A small network was shown many inputs. Here are its activations along a few directions, one row for each input.
Each table varies a few parts of the input and shows all the possible inputs, shuffled.
A made-up example of a description, with smaller parts first: one of 5 places around a ring, together with either a single point or (one of 2 separate values, together with one of 4 places along a line) or one of 9 places around a ring.
Shared parts are said once, and a part with two or three values counts as separate values.
(in the rows, 128 means zero)

Other details of the inputs shift rows strongly along two fixed directions, in all tables alike. That doesn't count.

A family of inputs:
r1: [147 151 141 128 138 159 130 126 111 116 136]
r2: [105 148 120 154 118 129 147 150 137 107 109]
r3: [121 136 123 146 100 130 150 173 132 120 121]
r4: [102  94 119 127 124 104 133 149  99 157 113]
r5: [137 119 110 176 133 124 176 149 127 133 111]
r6: [136 113 118 169 105 111 166 142 135 122  95]
r7: [169 137 191  75 148 132  82  87 126  96 176]
r8: [145 112 145 118 137 153 156 118 144 122 115]
r9: [150 193 182  93 158 126  80 122 136 120 201]
r10: [162 131 203  59 152 145  79 101 118  97 207]
r11: [131 127  77 217  68 132 203 178 161 116  53]
r12: [176 125 181 114 125 166 141 126 139  70 177]
r13: [117 123  68 215  81 142 228 188 185 137  43]
r14: [192 169 148 170 119 180 165 139 177  69 164]
r15: [100 116 171  37 190 111  36  71  80 142 164]
r16: [ 89  96 128  90 144  82  71 125 100 193 139]
r17: [179 189 181 150  96 149 159 147 167  51 159]
r18: [171 177 176 149  95 156 157 164 178  63 185]
r19: [161 163 169 119 128 128 153 112 150  86 193]
r20: [112 108 109 112 120 127  86 135 129 164 127]
r21: [ 92 100  98 133 155  96 128 133  74 190  89]
r22: [ 70  98  74 140 106 102 131 173  90 187  65]
r23: [154  78  76 212  84 150 206 146 159 111  50]
r24: [135 107 127 142 139 142 121 105 164 110 135]
r25: [ 72 101  85 120 139 121 101 124  92 161  73]
r26: [160 171 190 106 129 138 155 106 125  77 195]
r27: [183 157 170 145  96 179 151 145 176  60 180]
r28: [101  93 106  65 160 106  95  92  73 166 120]
r29: [142 137 166 129 119 117 137 120 116 112 132]
r30: [189 162 186 159 105 138 163 127 178  60 173]
r31: [ 73  92  61 143 130 114  95 124 130 181  71]
r32: [ 97  99  83 118 120 109  99 129  91 172  61]
r33: [151 193 203  72 136 113  59 109 139 106 197]
r34: [113  82  91 111 169 111  98 113  94 183 102]
r35: [ 90 106 109 145 140  97 113 119 138 158 114]
r36: [108 140 118 115 121  93  96 139 118 153 106]
r37: [141  90  62 241  74 114 202 162 198 137  62]
r38: [133 116 116 143 101 153 144 154 130 117 116]
r39: [ 80  96 110 111 144  94 133 131 101 197  76]
r40: [103 116 113  84 137 100  46 104 106 183 109]
r41: [193 121 159 161 103 174 161 134 198  69 177]
r42: [128  90  99 128 158 129 129 122  99 155 100]
r43: [107 114  69 126 118 122 129 125 123 158  99]
r44: [144 166 206 121 139 144 139 108 129  65 183]
r45: [ 64  84  83 145 141  90 131 132  94 173  68]
r46: [ 87 144 122  90 161 100  86 134  63 182 114]
r47: [194 145 155 138 118 168 175 108 179  54 184]
r48: [163 113 143 124 128 131 107 102 157 117 140]
r49: [104  82  78  96 148 103  96  96 115 184 114]
r50: [ 84 132 171  59 179  87  53  90  81 153 163]
r51: [105 122  90 114 120 132 132 119  97 150 100]
r52: [134 141 141 119 123 159 146 130 144 125 111]
r53: [107  78  87 122 160 121 120 118  77 181  81]
r54: [173 194 154 147 101 147 160 135 196  70 192]
r55: [160 154 209 113 121 145 141 131 123  79 194]
r56: [148 121 136 108 133 147 149 100 117 105 145]
r57: [ 72 109 102 109 141 125  94 115  82 160  82]
r58: [ 80 142 124 121 134 115 113 136 100 138 104]
r59: [154 190 159 113 118 134 141 130 155  83 187]
r60: [106 113  43 245  79 132 212 185 191 119  49]
r61: [150 143 141 121 114 137 107 120 139 111 130]
r62: [103 177 182  29 190  98  37 110  51 160 178]
r63: [132  99  24 227  68 156 233 167 172 119  48]
r64: [100 106  89 133 127  97 156 129 105 158 103]
r65: [123 116 178  29 173 104  40  77  62 145 149]
r66: [ 79 142 108  70 144  88  92 125  75 172 122]
r67: [127  99 118 150 134 148 151 119 136 100 106]
r68: [100 100  61 139 143 115  96 132 118 200  84]
r69: [151 199 197  76 165 127  80 121 116 108 207]
r70: [114 112 194  15 173 122  41  88  48 148 177]
r71: [206 145 163 160 137 174 155 116 190  72 185]
r72: [149 161 160 137 124 166 129 118 163  68 160]
r73: [177 178 181 114 144 171 125 121 129  77 182]
r74: [137 104  27 223  72 150 206 156 200 132  71]
r75: [ 66 135 116  93 153  88  57 120 111 177 121]
r76: [174 169 191 125 153 136 134 119 141  91 199]
r77: [177 155 140 177 100 142 192 128 200  78 176]
r78: [133  96  72 209  69 167 203 178 154 117  67]
r79: [117 123 122 111 118 127 102 119  95 145  92]
r80: [ 84  79  95 124 129  86 113 146  98 190 100]
r81: [ 96 148 109 104 124 108 128 133  95 150 118]
r82: [170 170 160 166  88 154 156 165 199  75 179]
r83: [ 93  89  70 153 150  84 117 136 115 210  89]
r84: [102  94 123 116 150 133 117 103  98 132 102]
Each input here is: one of 4 separate values, together with either a single point or (one of 4 places along a line, together with one of 5 separate values).
The inputs of r12 and r3 match in every part but the choice among 4 separate values. If r67 is changed in the same way as r12 into r3, which row does it become?
> r2
The inputs of r37 and r48 match in every part but the choice among 4 separate values. If r35 is changed in the same way as r37 into r48, which row does it become?
> r24
Which other rows does r53 become when the choice among 4 separate values takes its other values? List them by row number.
> r1, r21, r46
Which other rows does r48 become when the place on the line of 4 takes its other values? List them by row number.
> r7, r23, r65
Which other rows does r41 become when the choice among 4 separate values takes its other values? List them by row number.
> r16, r20, r82
Which other rows does r54 become when the place on the line of 4 takes its other values? List them by row number.
> r59, r66, r81

A family of inputs:
r85: [ 88 140  74 168  51 155 164 171 156 102  57]
r86: [207 154 222 118 139 207 120 124 130  42 184]
r87: [151  76  55 166  95 107 170 140 178 164 129]
r88: [222 130 195 168 112 192 128 123 231  44 215]
r89: [127  81 128 166  88  57 131 123 138 151  47]
r90: [190 238 170 135  96 192 126 137 199  44 180]
r91: [100 152 101 200 119 104 196 190 110 147  85]
r92: [ 98  71  88 168 123 142 201 109 127 102  70]
r93: [ 97 164  71 139  92 149 120 156 115 135  57]
r94: [146  95 184 119 116 177 126 134 124  76 141]
r95: [100 178 134  54 129 109  10 103 149 146 173]
r96: [137 137 160  27 161 116  88 101  37 158 167]
r97: [ 73 128 115 189  97  95 203 191 122 135  94]
r98: [124  96  76 158 167 133 156  93 131 147  85]
r99: [151 116 135 137 159 133 128  67 183  97 176]
r100: [ 57 145 114  97 183  48  76 148  62 232 116]
r101: [148 114 176  70 179 149  41 104  95 152 157]
r102: [128 171 160 155 136  83 129 153 179 126 199]
r103: [124  76  85 147  79 129 209 155 117 133  95]
r104: [108  93  84  56 164  83  83 111  57 231 118]
r105: [112 133 163  50 204 128  81  56  49 126 142]
What is each input in this table made of?
> either a single point or (one of 4 places along a line, together with one of 5 separate values)
Which other rows does r93 become when the choice among 5 separate values takes its other values? List them by row number.
> r86, r91, r96, r105
